Each row below holds a small network's activations on one input, seen along a few directions.
In each table, some parts of the input vary, and every possible input appears once, in random order.
A made-up example of a description, with smaller parts first: ring(8) and (point or ring(9) or (values(2) and line(6))).
Shared parts are said once, and a part with two or three values counts as separate values.
In the rows, zero is written as 128.

Other details of the inputs vary at random and push rows far along two fixed directions, the same in every table; ignore that.

A family of inputs:
row 1: [160  95 118 116  84  83 103 117 107 120 187 109 132 105]
row 2: [162 121 106 113 120  77 104  94 146 122 147 128 166  71]
row 3: [163 111 101 106 106  83 110  96 131 120 139 132 165  74]
row 4: [ 65 184 181 157 138 203 168 185 106 143  84 124  69 222]
row 5: [ 65 189 169 154 169 206 191 156 139 156  38 132  95 194]
row 6: [159  76 114 102 102 104  93 131 132 126 189 100 148 101]
row 7: [157 108 114 114  84  76  91 126 103 117 182 123 145 103]
row 8: [166 119 106 110 112  84 101  95 140 112 147 129 158  71]
row 9: [186 191 145  96  93 120 165 146 217 140  71 104 151 205]
row 10: [187 189 144  99  93 121 171 145 206 145  63  97 161 203]
row 11: [ 57  75 134 161 188 182 121 124  57 138 166 142  71 106]
row 12: [167 105  95 119 117  73 103  83 135 128 137 139 174  94]
row 13: [ 49 103 126 179 183 170 116 102  78 126 119 154  76  73]
row 14: [153  83 119 125  80  87 102 137 120 118 181 111 146  92]
row 15: [159 102  96 112  95  89 102  99 144 114 149 122 138  76]
row 16: [ 46  90 126 183 192 156 115  86  88 144 116 174  88  96]
row 17: [163 108 112 114 103  89 102  91 147 120 148 115 148  71]
row 18: [ 51  70 135 158 191 183 113 128  62 139 163 139  77 106]
row 19: [162 114  91 108 103  84 101 104 138 107 148 136 147  77]
row 20: [ 43  96 132 170 180 166 123  99  84 137 117 166  79  75]
row 21: [ 43 107 124 170 196 155 130 100  72 145 109 173 107  74]
row 22: [ 62 190 177 159 144 197 169 200 105 134  80 139  85 216]
row 23: [164  94 101 123 109  78 104  80 143 135 137 125 164  95]
row 24: [159 110 112 117 111  82 104  90 153 129 147 115 156  72]
row 25: [ 53  81 130 154 200 178 112 133  55 132 162 152  86 107]
row 26: [186 193 135  94  76 135 168 157 193 124  70  89 145 196]
row 27: [ 72 197 163 154 184 194 181 156 145 148  40 160  95 206]
row 28: [ 41  85 137 175 177 166 116 149  57 126 152 162  96  94]
row 29: [161  74 114 111  97 104  99 138 132 123 186 105 151  94]
row 30: [174  90 103  96 115  98 103 122 114 116 196 114 146 106]
row 31: [ 73 195 159 158 182 197 175 150 141 141  44 162  95 217]
row 32: [ 75 188 170 168 180 204 172 142 146 146  46 138  89 212]
row 33: [ 78 200 164 165 188 199 172 147 138 138  45 152  98 212]
row 34: [193 208 144  99 108 117 161 148 207 130  71 109 164 201]
row 35: [188 205 129  90  84 131 167 161 186 116  69 103 155 196]
row 36: [ 56  77 136 164 185 174 127 120  50 131 165 144  69 108]
row 37: [166 107 100 115 120  70 109  89 139 134 133 137 174  84]
row 38: [156  95 114 121  89  82 102 142 114 111 180 124 156  94]
row 39: [167 120  96 114 109  86  99 101 136 104 148 127 150  74]
row 40: [173  92 106  99 113  91 109 119 107 108 195 116 143 108]
row 41: [148  93 121 124  73  80  93 132 116 122 180 111 142  96]
row 42: [185 176 145  77  93 142 150 192 182 124 121  88 155 218]
row 43: [ 50  98 135 185 200 156 117  89  89 147 113 163  91  80]
row 44: [163  84 107 107 106  98  97 141 124 116 187 119 161  93]
row 45: [179 197 145  89  86 125 168 151 216 137  77  97 150 195]
row 46: [153  79 118 119  87  94 100 140 128 118 182 108 151  93]
row 47: [186 197 150  92  75 124 162 181 159 116 116  96 138 225]
row 48: [ 41 109 125 168 197 154 124 101  82 140 117 180  97  75]
row 49: [193 193 147  87  83 129 168 178 161 115 121  95 138 226]
row 50: [161  99 107 110  97  88 111  92 138 127 139 118 155  73]
row 51: [ 53  86 139 172 173 167 125 120  44 133 163 148  67 107]
row 52: [185 206 140  84  88 127 165 158 202 120  76 112 152 195]
Each input here is: values(2) and (ring(11) or (values(3) and line(5))).
Q: Changing only the values(2) part turns row 30 into row 11. The same change can be made to row 7. Which row results?
A: row 4
Q: Change only the values(2) part in row 50. List by row number the other rows that result.
A: row 3
Q: Change only the line(5) part in row 16. List by row number the other rows that result.
A: row 9, row 15, row 20, row 45
Q: Start at row 33 and move only the line(5) part, one step at a time. The first step leads to row 34. Which rows follow, in order?
A: row 2, row 8, row 39

A family of inputs:
row 53: [103 132 133 137 152 151 135 114 132 136 104 132 111 116]
row 54: [216 206 151  70  43 108 169 185 201 121 102  80 160 228]
row 55: [105 127 133 144 148 142 132 111 128 143 103 136 117 136]
row 56: [110 134 126 139 158 146 140 110 121 129 104 142 114 129]
row 57: [102 134 134 135 153 151 131 120 133 138 108 132 116 118]
row 58: [151  97 121 112 106 116 119 134 124 130 158 104 142 114]
row 59: [102 126 133 141 128 154 130 157 101 119 126 132 111 134]
row 60: [156 105 115 107 115 114 122 134 115 123 161 113 146 119]
row 61: [100 126 138 139 128 150 138 154  93 128 128 128 114 133]
row 62: [148  99 117 114 105 116 112 132 135 122 160 112 136 118]
row 63: [110 134 127 139 158 140 133 111 118 135 107 144 121 139]
row 64: [107 123 133 133 150 154 130 139 108 124 138 140 105 143]
row 65: [ 97 146 135 143 142 141 135 133 123 128 104 144 121 116]
row 66: [110 135 126 138 159 148 141 114 124 129 106 141 114 123]
row 67: [147 109 119 122 121 101 116 114 150 132 136 125 153 107]
row 68: [106 128 132 142 150 149 139 113 133 136 103 133 110 120]
row 69: [107 141 128 130 162 149 133 120 124 131 111 141 119 121]
row 70: [103 144 130 148 135 139 141 117 121 127  95 143 112 125]
row 71: [109 132 128 140 159 138 132 116 118 136 109 146 125 140]
row 72: [146 116 120 117  95 102 110 133 124 114 155 127 133 115]
row 73: [107 125 131 147 147 145 136 110 129 141 104 136 114 131]
row 74: [105 142 130 152 135 136 138 118 118 132  97 146 116 129]
row 75: [144 114 116 117  94 106 112 139 123 113 156 122 137 114]
row 76: [100 136 137 147 132 143 126 148 107 122 130 137 102 139]
row 77: [157 105 110 109 116 118 113 136 123 114 160 117 143 120]
row 78: [112 132 125 142 157 142 137 111 120 134 106 144 117 135]
row 79: [106 132 131 137 163 146 135 128 124 131 114 145 125 124]
row 80: [156 115 120 112 119 102 117 125 121 126 166 117 137 124]
row 81: [149 111 118 123 119 102 113 109 147 136 135 126 152 111]
row 82: [103 145 131 146 137 142 141 121 123 127  96 143 112 119]
row 83: [156 117 126 115 119 104 116 121 121 123 165 115 142 120]
row 84: [102 143 131 149 136 134 133 119 116 133  99 146 119 133]
row 85: [170 231 159 106  87 142 182 177 199 132  47 106 147 247]
row 86: [101 124 136 142 154 147 133 127 134 138 112 136 122 120]
row 87: [143 113 121 115  93 102 120 136 115 122 157 118 140 113]
row 88: [108 140 127 132 160 149 137 114 123 129 107 141 114 120]
row 89: [106 136 129 134 163 148 135 126 125 130 113 143 123 121]
row 90: [152 109 126 122 110 111 106 124 138 121 159 111 136 117]
row 91: [147 123 130 124  98  96 114 128 118 120 156 116 140 112]
row 92: [150 102 121 114 107 113 110 126 137 123 160 117 132 119]
row 93: [103 121 143 141 143 148 133 137 111 140 137 123 105 140]
row 94: [147 123 125 127  99 101 106 130 125 111 156 121 136 112]
row 95: [155 109 120 107 115 106 120 124 120 126 164 121 138 122]
row 96: [105 121 134 130 148 154 141 142 100 132 139 130 112 142]
row 97: [146 121 124 121  98  94 115 132 117 123 158 119 135 115]
row 98: [144 124 117 127 109  92 116 121 138 123 131 136 155 102]
row 99: [174 215 160 100  99 151 180 170 211 142  52  96 146 249]
row 100: [149 102 126 112 106 108 118 124 129 133 160 113 135 118]
row 101: [101 128 135 139 154 149 133 125 134 137 110 134 119 117]
row 102: [151 107 120 120 110 109 107 127 137 123 161 114 131 120]
row 103: [153 107 111 108 114 114 114 132 127 116 164 121 139 122]
row 104: [152  97 116 114 106 120 111 137 132 121 156 108 140 116]
row 105: [100 114 140 135 138 155 139 142 110 139 135 121 110 139]
row 106: [152 113 114 121 116 104 120  96 149 129 127 120 140 104]
row 107: [ 98 150 133 139 141 143 133 127 121 129 102 143 118 116]
row 108: [107 131 131 140 162 142 136 127 124 132 113 146 127 132]
row 109: [100 141 134 150 139 135 133 130 119 134 104 150 125 130]
row 110: [109 132 130 141 160 142 133 123 120 136 113 148 127 136]
row 111: [156 115 115 114 119 106 108 127 128 117 165 122 134 124]
row 112: [ 99 142 135 146 141 139 135 136 124 130 106 147 124 119]
row 113: [151 110 131 121 110 106 114 121 130 129 161 106 139 116]
row 114: [146 134 114 118 107  99 118 107 138 120 125 129 142  91]
row 115: [156 117 121 117 119 108 108 123 129 114 164 120 139 121]
Q: Changing only one part turns row 95 into row 54. The same change can be made to row 79. Which row results?
A: row 112
Q: Changing only one part turns row 92 into row 72. The same change can be made to row 106. Which row results?
A: row 70
Q: Describe the family of inputs behind these rows.
A: values(3) and ((values(2) and line(5)) or ring(11))
Q: Change only the values(3) part in row 61. List by row number the other rows that result.
A: row 58, row 60
Q: Start at row 94 and move only the line(5) part, one step at a time. The first step leads to row 76. Which rows follow, in order?
A: row 72, row 75, row 59

A family of inputs:
row 116: [ 44 111 136 178 185 165 126 103  74 138 109 165  84  86]
row 117: [198 138 122  86  72 101 126 151 174 123 145  89 160 149]
row 118: [149 201 158 112 136 166 179 158 183 144  65 114 131 224]
row 119: [ 82 128 147 151 159 174 140 147 108 138 124 128  94 154]
row 120: [103 134 152 141 161 169 148 151 115 137 120 129 104 170]
row 121: [189 138 115  98  81  86 127 119 174 127 119 107 170 132]
row 122: [149 186 149 108 130 175 169 177 158 127  94 105 121 228]
row 123: [ 47  99 130 167 201 171 132 102  85 142 117 165  87  92]
row 124: [ 99 182 153 148 144 165 161 152 139 126  71 140 117 169]
row 125: [158 164 124 118 101 101 138 133 151 122 103 127 146 143]
row 126: [109 145 132 131 168 160 142 123 128 134 102 143 118 149]
row 127: [ 98  65 112 145 157 130 105 105  82 127 179 140 109  71]
row 128: [152 122 112 126 103  91 111 104 142 122 133 133 146 100]
row 129: [166 101 114 108  87  86 101 116 123 117 174 111 147  91]
row 130: [123  74  99 135 138  95  88  86 114 129 155 142 138  46]
row 131: [ 67 144 153 157 154 173 143 159  92 124 113 145  96 147]
row 132: [194 136 126  89  66  95 130 146 166 122 142  93 164 154]
row 133: [120  68 106 136 114  89  83 103  87 119 188 143 128  56]
row 134: [153 111 112 116 118  95 109  99 150 130 138 119 150 101]
row 135: [163 112 107 110  84  74 103 125 116 114 170 122 150  98]
Q: Changing only one part turns row 128 into row 134. The same change can be made to row 133. Which row results?
A: row 119
Q: Describe the family of inputs behind these rows.
A: values(2) and line(10)
Q: Change only the values(2) part in row 135. List by row number the other rows that result.
A: row 125
